grid = array([6336, 2648, 5748, 6070, 9277, 3407])
The entry just right of 6336 is 2648
The 3rd entry from the left -> 5748
The 1st entry from the right is 3407
Find the entry just left of 2648.
Answer: 6336

Read these off the matrix that follows. Indices start at 1.
1) Which number is the entry directly above -5?
2) Which number is the top-left entry?
3) Which number is the entry in the bottom-right corner?
4) Which number is the entry in row 3 and column 1?
5) Which number is the bottom-left entry?
6) Which number is the entry in row 1 and column 2?
7) Which number is the entry at row 1, column 3?
[[-44  -6 -61   0   8 -10  56 -23   4  32  -4  -6   9   7  18  19]
 [-44  -6 -62   0   7 -10  55 -23   4  33  -3  -6   8   8  18  19]
 [-47  -6 -64   4   0 -10  50 -27   4  38   1  -1   7  14  15  14]
 [-44  -6 -62   1   7 -10  55 -24   4  33  -3  -5   8   8  18  18]
 [-49  -6 -62   5  -3 -10  46 -27   5  40   3   0   7  17  14  12]
 [-45  -7 -64   3   3 -10  52 -26   4  36   0  -2   7  11  16  15]
 [-45  -7 -64   2   3 -10  53 -26   4  36  -1  -3   7  11  17  16]]
1) -1
2) -44
3) 16
4) -47
5) -45
6) -6
7) -61

A =
[[4, -18, 15, 26, -6, 6, 6, -38, 1, -42, 16, -5, -22, -8, 3, -6],
 [28, -10, 66, -11, -32, 40, -37, -1, 31, -28, -28, -39, 19, -29, 14, 4],
 [-22, 23, -52, -52, -18, -34, -19, 20, 45, 21, -38, -4, 27, 10, 32, 15],
 [-18, -9, -34, 11, 10, -25, 19, -19, 3, -18, 18, 19, -15, 11, 11, -7],
 [11, 1, 29, 5, -19, 15, -13, -21, 16, -14, -15, -21, -4, -7, 6, 7]]
Rows and columns are numbered from 1.
Find the entry at row 3, column 1.
Answer: -22
The entry at row 1, column 3: 15
The top-right entry is -6
Find the entry at row 1, column 2.
Answer: -18
Find the entry just left of -10.
Answer: 28
The entry directly above 27 -> 19
Find the entry directly below 14.
Answer: 32
Find the largest entry.
Answer: 66
The top-left entry: 4
The entry directly below the largest entry: -52
Find the entry in the bottom-left corner.
Answer: 11
Find the entry just left of the largest entry.
Answer: -10
The entry directly above 31 -> 1
The entry just right of -37 is -1
The entry directly below 26: -11
Find the entry just right of -11.
Answer: -32
The bottom-right entry: 7
Find the entry just right of 14.
Answer: 4

[[-1, 0, 1, 1, 4, 15, 34, 54, 59, 47, 26, 10, 3], [5, 16, 34, 54, 59, 45, 25, 9, 4, 1, 0, 0, -1], [0, 1, 0, 1, 0, 1, 0, 0, 2, 7, 21, 43, 58], [26, 48, 60, 53, 33, 14, 6, 1, 1, 1, 0, 0, 0], [14, 32, 53, 61, 48, 27, 11, 2, 0, 0, -1, -1, -1], [37, 17, 6, 1, 1, 0, 0, -1, 0, 0, -1, 0, 0], [0, 0, 0, 1, 1, 2, 9, 24, 45, 59, 55, 35, 16], [0, -1, -1, 0, -1, 1, 6, 19, 41, 56, 58, 42, 20], [16, 37, 54, 60, 46, 24, 10, 3, 0, -1, -1, 0, 1], [56, 58, 43, 22, 8, 3, 1, -1, 0, -1, 0, 0, 1], [44, 59, 57, 38, 18, 5, 2, 1, 0, 1, 0, 1, 0], [0, 1, 5, 18, 38, 56, 59, 44, 22, 8, 2, -1, 0], [0, 0, 0, 0, 2, 10, 26, 47, 61, 54, 34, 15, 4]]
The entry at the centre: 9
Read off the first entry in reading order.
Answer: -1
The 4th entry in reading order: 1
Read off the third entry in reading order.
Answer: 1
Read off the 2nd entry in reading order.
Answer: 0
The entry just left of the centre entry: 2
